Each row below holds a small network's activations on one input, seen along a few directions.
In each table, some parts of the input vary, and every possible input appears once, in random order.
A made-up example of a description, with smaller parts first: one of 2 separate values, together with either a single point or one of 11 places around a ring or (one of 4 places along a line, together with one of 8 places around a ring).
Shared parts are said once, and a part with two or three values counts as separate values.
(in the rows, 128 means zero)

Other details of the inputs shift rows strongly along two fixed directions, in all tables alike. That doesn't count.

Rows:
R1: [125 126 103 129 134 119 156  91 128 125  98 144  94 142 133  66]
R2: [117 106 102 113 108 106 113  98 143 145 121 134  93 111 103 134]
R3: [117 125 149 141 126 131 100 163 122 139 165  98 165 118 135 149]
R4: [125 112 109 108 113 117 122  93 144 138 112 142  89 110  92 153]
R5: [143 133  88 122 120 109 156  76 134 107  81 166  89 135 134  70]
R6: [159 175 148 163 177 170 181 126 101  94 100 140 140 174 165  47]
R7: [147 137 108 115 128 129 163  93 133 107  84 168  97 135 127 100]
R8: [150 165 176 156 175 178 147 168 104 109 140 112 169 155 155 125]
R9: [130 119 112 115 104 117 116  91 138 129 108 150 101 102  86 153]
R10: [157 177 162 162 178 174 173 143 100  97 113 132 154 175 156  85]
R11: [120 116 105 121  93 104 112  98 137 137 115 144 108 109  93 135]
R12: [139 131 152 121 136 144 116 163 130 125 149 118 152 119 133 187]
R13: [124 123 155 126 142 147 110 163 128 143 158 101 144 124 126 178]
R14: [118 128 153 141 123 132  99 166 120 139 165 101 166 122 126 164]
R15: [120 123 152 132 134 138 104 169 128 149 166  96 150 129 127 175]
R16: [138 131 102 116 133 132 170  72 135 119  76 167  72 139 110  83]
R17: [149 164 173 162 171 172 138 170 104 112 148 106 173 154 160 120]
R18: [115 110 103 122  95 100 107  95 136 136 121 137 110 103 101 125]
R19: [134 126 123 123 123 123 126 132 132 123 127 132 129 124 139 131]
R20: [155 169 159 155 194 177 176 143 105 103 117 122 140 178 167  82]
R21: [124 127  99 133 134 113 150  90 129 125 104 139  97 143 137  60]
R22: [112 108 106 118  92 103 112 101 137 140 120 139 109 103 102 124]
R23: [116 104  95 109  94  92 113 106 142 134 120 140 108 105 121 128]
R24: [135 130 151 125 135 137 107 165 127 126 156 111 157 120 139 183]
R25: [110 118 146 136 132 126 102 171 127 151 173  90 157 130 136 157]
R26: [151 169 132 159 171 145 185 135 105  92 107 137 146 185 190  35]
R27: [123 126 102 116 125 109 159  96 127 108  94 151 119 137 138  78]
R28: [ 97  97 103 105 106 100 122  99 140 143 120 130 109 111 102 126]
R29: [131 133 158 136 134 146 102 157 122 131 155 108 157 116 119 180]
R30: [103  98  99 113 101  97 114 105 143 152 128 129  99 111 112 116]
R31: [104  99  97 115 103  96 112 103 143 150 128 127 100 110 112 117]
R32: [112 119 150 133 132 131 103 171 126 150 170  92 155 129 132 166]
R33: [154 161 170 144 174 172 154 178 109 106 140 115 169 159 174 127]
R34: [126 132 105 137 119 117 149  91 124 120  99 149 109 135 130  59]
R35: [126 111 102 104 100 104 119 102 144 128 112 149 102 105 109 147]
R36: [112 102  94 110  90  89 112 109 144 138 125 138 110 106 125 120]
R37: [118 106  95 111  95  90 111 103 141 131 121 139 109 105 121 129]
R38: [115 104  97 107  92  94 115 108 142 135 120 142 108 106 121 127]
R39: [123 112  97 110  93  95 115 106 143 133 116 147 107 112 112 139]
R40: [115 118 150 133 138 134 101 166 126 147 170  90 153 124 137 163]
R41: [120 126 153 139 127 136 100 164 121 138 163 100 163 116 131 159]
R42: [132 126 125 120 121 125 127 135 132 126 128 133 129 124 138 131]
R43: [109 110 100 125  89  93 108 100 136 140 124 136 115 109 102 120]
R44: [134 133 161 128 133 154 112 158 125 133 148 116 151 116 113 183]
R45: [157 174 149 161 175 171 183 128 102  96 100 141 139 174 165  47]
R46: [113 116 151 129 135 137 107 169 127 150 167  94 150 125 137 158]
R47: [113 124 131 128 124 124 128 124 121 126 128 124 146 122 118 122]
R48: [134 136 159 133 131 148 111 158 124 131 150 116 155 121 109 188]
R49: [144 134 128 120 132 132 133 124 131 115 119 141 124 125 127 150]
R50: [138 139 115 128 126 133 155  88 126 114  87 160 100 133 114  87]
R51: [122 122 141 133 128 121 100 170 126 133 168  98 165 121 154 155]
R52: [123 126 155 128 138 143 110 165 128 145 160 101 147 130 121 183]
R53: [131 117 104 105  99 106 124 102 144 127 108 156 102 111 100 159]
R54: [130 127 157 125 145 152 116 160 130 139 153 106 140 124 120 184]
R55: [126 126 120 127 119 112 126 135 128 125 131 129 136 131 141 124]
R56: [123 122 130 124 131 133 126 132 132 141 133 122 118 129 126 129]
R57: [115 105 103 111 106 107 115 100 144 147 120 135  93 111 103 132]
R58: [138 136 137 128 130 142 131 120 126 122 117 138 124 121 109 144]
R59: [148 157 107 147 156 131 188 100 114  92  85 154 115 171 178  16]
R60: [129 129 157 126 141 148 115 162 129 141 154 107 143 130 116 189]
R61: [126 114 101 106  96 100 120 103 143 129 112 151 105 112 106 150]
R62: [123 123 157 123 140 149 112 165 129 145 158 102 144 124 125 177]
R63: [150 171 141 170 175 157 175 125  99  95 109 131 147 175 174  32]
Description of these inputs: one of 3 separate values, together with either a single point or (one of 4 places along a line, together with one of 5 places along a line).
- Changing only the choice among 3 separate values turns R63 into R21. The same change can be made to R10. Which row results? => R52
- Changing only the choice among 3 separate values turns R42 into R45. The same change can be made to R33. Which row results? => R50
- Change only the place on the line of 4 in R1. List by row number the other rows that result. => R32, R40, R46

Rows:
R64: [ 92  71 118  84 107 112  86 121 156 169 152 103 104  77 100 185]
R65: [131 123 124 117 166 139 150 114 128 127 117 119 100 143 150 105]
R66: [ 98  93 124 116  62 105  63 122 137 156 151 121 135  57  82 167]
R67: [107  89 131  96 103 126  80 112 145 155 141 119 115  67  74 196]
R68: [158 174 166 146 158 174 163 154 110 116 112 141 142 178 117 155]
R69: [106 124 129 146 105 114  98 108 118 139 131 117 136 113  78 139]
R70: [123 136 156 133 139 170 159 111 113 129 102 143 123 128  88 105]
R71: [105 136 169 159 175 154 133 186 106 144 176  70 184 166 169  92]
R72: [136 106  97 123  72  86  57 131 154 142 155 128 119  76 116 189]
R73: [180 156 149 127 157 161 142 169 129 107 128 137 131 148 173 157]
R74: [123 101 123 109  97 115  75 114 149 153 149 126 103  75  73 219]
R75: [119 132 146 147 158 141 125 154 116 132 152  92 159 141 173  82]
R76: [102 120  64 110 108  69 201  73 125 100  63 179 115 167 148  13]
R77: [122 159 191 174 163 178 122 175  93 126 161  85 203 145 127 119]
R78: [146 153 189 146 189 186 127 173 105 116 154  93 166 141 148 166]
R79: [130 130 119 124 152 130 155 128 139 141 124 126  95 169 130 125]
R80: [143 127  80 117 140 115 174  56 143 119  77 164  50 143 131  59]
R81: [148 157 164 114 161 160 171 155 112  79 112 141 179 144 159 144]
R82: [176 155 146 138 165 161 134 158 131 108 134 129 129 138 167 149]
R83: [143 137 116 133  88 105 100 129 133 128 130 145 127 124 115 159]
R84: [153 126 107 126  88 101  93 142 142 126 138 142 124 111 142 158]
R85: [110 129 178 134 195 179 152 178 115 145 161  77 158 163 156 121]
R86: [ 82  73 115  92 113 103  92 127 151 177 155  95  98 105  87 194]
R87: [131 153 176 148 179 190 160 132 104 121 119 119 151 150 108 109]
R88: [135 140  75 115  94  86 184  49 121  69  46 202 120 133 133  37]
R89: [125 145 168 136 157 137 142 218 101 102 174  94 230 156 211 136]
R90: [131 125  76  81 130 100 209  67 138  86  51 186  86 148 154  53]
R91: [ 93  83 100 113  89  78  63 123 143 163 163  98 118  88 114 166]
R92: [120 110 143 109 114 149 115 119 132 139 124 135 116  87  97 150]
R93: [147 149 168 138 145 146 129 211 105  84 164 111 233 129 204 149]
R94: [121 122 123 138 111 112  89 114 123 129 137 116 134 102 110 140]
R95: [131 152 134 153 144 126 149 175 119 136 146 113 147 194 166 105]
R96: [133 156 136 170 127 133 131 112 111 123 125 130 138 143 101 103]
R97: [146 176 157 179 144 152 132 151 105 116 137 121 164 166 124 124]
R98: [ 81  94 121 125 101 106 111 135 132 165 151 106 130 116 116 105]
R99: [128 141 124 142  83 108 109 127 128 137 124 144 134 136  85 162]
R100: [141 119 109 138 100 102  80 124 141 131 152 124 123  88 131 146]
R101: [167 149 149 143 170 163 133 149 127 111 139 121 130 129 164 137]
R102: [110 104 131 116  94 119  84 111 143 162 146 124 109  89  43 220]
R103: [119 150 133 136 114 117 165 118 105  84  95 157 186 144 122 100]
R104: [161 152 134 134 145 148 138 118 129 114 112 148 109 139 122 145]
R105: [145 141  88 134 117  98 150 108 132 119 100 157  95 168 159  69]
R106: [139 129 102 133 107 124 139  90 126 110  93 161 105 103 149  41]
R107: [108 124 123  94 152 121 191 139 126 111 107 138 141 164 153 107]
R108: [129 151 135 162 155 128 140 167 119 135 155 104 146 185 162 101]
R109: [133 129  73 139 117  89 147  63 135 121  94 155  74 140 138  40]
R110: [150 150 171 164 167 159 101 191 106 112 174  81 187 127 187 137]
R111: [140 139 110 145 128 110 123 134 131 128 137 125 122 148 157 104]
R112: [ 94  82 112 100 106  99  94 126 158 177 161 103  94 107  84 198]
R113: [122  88 114  64  84  98  99 142 154 117 134 142 140  64 123 219]
R114: [ 74  78 102 116  91  74  73 125 142 177 165  92 117 106  97 159]
R115: [169 169 184 141 168 181 136 194 113 115 148 118 164 161 155 191]
R116: [ 89  89 128 102 123 132 134 126 140 164 135 115 104 117 107 128]
R117: [122 145 137 164 159 130 143 153 116 136 156  98 143 176 158  84]
R118: [ 86  98 133 128  63 111  76 122 130 163 147 118 143  71  54 165]
R119: [ 97  96 119 118  95 106  96 133 135 155 150 112 129  95 133 117]
R120: [117 107 113 131  75  91  57 116 142 150 160 119 124  75  83 189]
R121: [124 115 111 108 140 141 173  86 132 125  86 152  77 130 141  54]
R122: [152 155  98 132 129 133 180  51 130 109  55 188  65 157  81  84]
R123: [128 133  90 136 112 111 145  46 123 110  74 166  91 118 112  31]
R124: [138 169 198 133 178 183 175 188  98  87 132 120 217 162 143 165]
R125: [121  85 113  93 102 108  72 118 154 148 143 119 100  64 104 207]
R126: [143 143 149 153 153 153 113 157 115 114 149 106 168 118 174  95]
R127: [154 134  78 104 130 112 182  77 146 115  63 180  50 165 141  78]
R128: [154 153  79 147 106 102 147  56 129 101  73 182  78 139 117  56]
R129: [152 144 143 131 169 150 143 160 132 126 142 114 123 160 164 144]
R130: [144 125 133 117 152 153 134 117 133 118 116 132 115 106 145 111]
R131: [139 139  94 115 145 123 193  99 138 128  79 161  68 192 135  80]
R132: [115 122 139 123 130 141 121 104 124 139 118 126 114 116  69 165]
R133: [128 101 132 101 111 142 107 130 143 138 131 132 113  72 125 152]
- What do these inputs look like to the network? => one of 2 separate values, together with one of 5 places along a line, together with either a single point or one of 6 places along a line
- Changing only the choice among 2 separate values turns R69 into R132. The same change can be made to R120. Which row results? => R74
- Changing only the choice among 2 separate values turns R131 into R95. The same change can be made to R73. Which row results? => R84
- Change only the place on the line of 5 in R133. List by row number the other rows that result. => R70, R92, R116, R121
- Change only the place on the line of 6 in R91. List by row number the other rows that result. => R75, R105, R109, R111, R119
- Change only the place on the line of 6 in R117. List by row number the other rows that result. => R71, R95, R98, R108, R114
- List by row number the other rows that have the choice among 2 separate values and the place on the line of 5 in common with R88. => R66, R83, R94, R120, R123, R128
